Each row below holds a small network's activations on one input, seen along a few directions.
Each table varies a few parts of the input and shows all the possible inputs, shuffled.
A made-up example of a description, with smaller parts first: line(6) and (point or line(11) or (values(3) and ring(5))).
Shared parts are said once, and a part with two or three values counts as separate values.

Other details of the inputs shift rows strongly along two fixed directions, in all tables alike. That doesn't count.
These rows show it; all are for the same input, with only those details redrawn:
[  5 -39 -16 -12  -1   2   8 -27  -1  -9   7  -1   1]
[ 34 -34 -13  -1  -1   8 -13 -24  31   2   1  -5  -3]
[ 20 -37 -15  -6  -1   6  -3 -25  16  -3   4  -3   0]
[-11 -39 -17 -18  -2  -2  19 -29 -19 -14   7   2   2]
[ 28  49  -4  49 -14   8 -48   2  22   7  -7  13  -1]
[-49  27 -18  15 -13 -22  26 -13 -64 -26   3  26  10]

A family of inputs:
r1: [-49  27 -18  15 -13 -22  26 -13 -64 -26   3  26  10]
r2: [ -7  64   0   8  18  23   6  12 -33 -18 -29 -24  33]
r3: [ 74 -22  43 -18  15  27 -31  46  89  20 -17 -34 -30]
r4: [  0 -50   8 -54  20  -4  22  22  10 -23   5 -22  -2]
r5: [-79 -15  29  -6   5 -30  41   6 -60   1   6   9  10]
r6: [ 11  -7  10  25  -7  -3 -29  -7  19  -1  -8 -19  -8]
r7: [ 11 -51   5 -33   3  11   0  -6  18  13   9  11   8]
r8: [  4  54 -32   6   4  14 -34  39  24  16   7  21   2]
r9: [  7 -30  48 -10  10  12  10  11   8  26  20 -30 -24]
r10: [-37  47   5  18 -10 -11 -13  17 -18  20   5  36   1]
r11: [  3 -33 -33 -57  16  -6  15   8  -2   3  -5   1   5]
r12: [ 34  67   2  17   8  -3 -53  51  16   7  -4   3  -7]
r13: [-14 -45  16 -21  16 -12  21  -4 -25   5   9   7   7]
r14: [-25  67  25  42 -31   2   5  17 -17  -5  11   1 -21]
r15: [-24  34   0  32  -8 -29 -15  -7 -33  -2  -8   3  -3]
r16: [ 28  56 -10  47 -24   3 -54   3  38  25   0  13  -6]
r17: [ -2 -17  14 -23  13  18  96 -28  15 -11 -28 -30  17]
Describe the family of inputs behind these rows. -> values(2) or (values(3) and line(5))

A family of inputs:
r18: [ 55  16   5  25  11  20 -37   3  46   2 -19 -28  -8]
r19: [-44  64 -14   8 -10 -19  12  24 -39   4  -3  26   3]
r20: [-41  61 -10  29 -11 -11  20  11 -45 -33 -18   5  13]
r21: [ 16  48  25  39  -4  17 -49  12  13  22  -4 -12   2]
r22: [  0 -62 -23 -43  11   9  30 -34   3 -12   2  -9  21]
r23: [  3 -70  13 -64  38  -1  45  10   3 -16 -10 -31   4]
r24: [-40 -11   0  -6   5 -15  41 -30 -47 -17  -9 -12  18]
r25: [-48  21 -31 -17 -10 -16  41   6 -33 -14  -9  21  11]
r26: [ 51 -87   0 -44  15  28  -3 -26  70  35  13 -17  -6]
r27: [ 37 -13  -5   6  -8  14  -2   2  58   2  -9 -24 -13]
r28: [ 25  76  29  55 -14  18 -46  29  10  15  -7   1 -11]
r29: [-33  74  42  32   6 -10  13  41 -27  12 -15  31  -2]
r30: [-35  35  -4  23 -17  -8  37  -2 -46 -28  -9   9   5]
r31: [ 28 -75  -7 -35   3  -9  -5  -7  47  11  15 -20 -20]
r32: [-32 -85  -4 -51  -1 -20  39 -13 -46 -22  23   3  -2]
r33: [ 53 -76  -4 -34  18  11 -45   7  54   4  16 -30 -15]
r34: [ 51  44  27  60  -8  27 -49   7  62  36  -4  -9 -16]
r35: [ 33  62  -9  46  -4  -2 -58  15  16  -3 -10  14  -8]
r36: [ 60 -53  -2 -22  13  30 -15 -23  75  35   2 -10  -5]
r37: [-57 -28   1 -35   0   1  33   0 -41   3  20  20   7]
r38: [ 23  19  14  41  -9   6 -41   3  30  25  11  18 -10]
r39: [ 39  54   3  30  -5  20 -40  18  20  23  -3  15  -8]
r40: [ 34  88  -9  44   6  11 -55  28  21  11 -17  16   4]
r41: [-38  13  31 -19  22 -15  38  17 -39  -8 -12   5  16]
r42: [ 17   6  25  21  -8  20 -27   2  32  26   5 -10 -11]
r43: [-42   2 -13  -8   0 -36   8   3 -61 -26  12  13  -1]
r44: [ 35  72   8  70  -4   7 -66   5  28  18  -6  19   3]
r45: [-51 -28 -21 -29 -10 -38  45 -12 -43 -20   6   9  -7]
r46: [-39  10  -7 -15   9 -10  24 -17 -54  -1   4  14  21]
r47: [-41  33  10  22  -2 -13  18 -12 -49  -7  -6  -7  14]
r48: [-35   1   0   4 -11 -29  22  -2 -65 -21  14  25  -3]
r49: [-47  51  10  39 -10 -12  29  -6 -41  -2 -10  16   4]
r50: [ 27  12  -3  -8  12  19 -41  24  19   9   4  -3   1]
r51: [ 43  -7  -2 -15   1  24 -41  29  62  31  12  -8 -13]
r52: [ 46 -14   0  14  -7   5 -26  -6  27   4   3   2 -14]
r53: [ 30   0  -4  34 -16  15 -29 -13  46   8   7  15  -8]
r54: [-41  59  -2  37  -9  -8  19  -5 -47 -20 -12   9  19]
r55: [ -1 -87   3 -43   8  -6  -7 -25   3   0  23 -14  11]
r56: [ 36  35  10  36  -4  12 -22   3  19   7 -12  -9  -8]
r57: [ 25 -31 -29 -32  13  14   3  -8  21 -10 -10 -11  12]
r58: [-27  49  -9  32 -21 -16   9   1 -44 -27   0  34   4]
r59: [ 29 -32   3  11  -4   7 -16 -21  41  17   8   6  -7]
r60: [ 14  90  38  41   6   0 -24  63  23  14 -21  10  -8]
r61: [ 48 -47   3 -18  -1   7 -45  18  68  19  20 -19 -25]
r62: [-39  24 -20 -18  10 -15  18   4 -55 -14  -2  11  13]
r63: [ 21  77   9  57 -11   3 -34  25  28  18 -18  -2 -10]
r64: [ -1 -89 -20 -56   5  13  45 -37  22  -5   3  -6   7]
r65: [ 28   3 -16   8 -14  -1 -23   9  44   0   2   0 -10]
r66: [ 38 -15  -5 -10  16  16 -15 -22  35  16  -2  -9   9]
r67: [-44  -6  -3 -12  -7 -20  43  -5 -35 -14  -5 -14  -6]
r68: [-45  43 -22  -6  -7 -19  26  11 -35  -1  -9  22   7]
r69: [  7  75  11  68 -18  13 -17   9  21   8 -12  12  -3]
r70: [-59 -15   7  -2 -11 -23  16  -1 -47  -5  24  28   0]
r71: [-44  -4   0   2   0 -29  11 -17 -58 -10  15  18  14]
r72: [-35 -65 -27 -45   0 -25  47 -22 -32 -38   5  -5   9]
r73: [-38 -24 -20 -14  -4 -16  27 -30 -42 -30   5  12  21]
r74: [-30  13 -14 -18  -3 -10  36 -10 -51 -10  -3  18   9]
r75: [ 12 -79 -23 -54   3   9  41 -28   8 -16   2 -10   4]
r76: [-56  57   8  18 -20 -17  12  25 -45  -4  -5   3  -7]
r77: [ 51 -68   3 -30  21  18 -10 -18  51  -1  -5 -54  -9]
r78: [-43 -14   0 -23   4  -7  25   1 -50 -29  -4 -23  -1]
r79: [ 46 -60  29 -40  24  12  16  15  44   6  -2 -27  -6]
r80: [ 35  11  15  22  -4  13 -18  -1  21   9  -5 -18 -11]
r81: [ 29 -83   3 -49  21  25  -8 -18  35  15  16 -23   8]
r82: [  4 -73  -5 -60   9  12  22 -11  -8   1  16  -5   1]
The inputs of r80 and r77 match in every part but one. If r82 is changed in the same way as r80 into r77, which row does it become? -> r50
The inputs of r45 and r59 match in every part but one. If r67 is changed in the same way as r45 into r59, which row does it become? -> r34
Describe the family of inputs behind these rows. -> values(5) and (point or (values(3) and line(4)))
Change only the values(5) part in r56. List by row number the other rows that result. -> r18, r24, r49, r63
Which other rows agree with r44 in the values(5) part? List them by row number. -> r21, r22, r24, r41, r46, r47, r54, r55, r66, r71, r73, r81
Change only the values(3) part in r48. List by row number the other rows that result. -> r39, r80
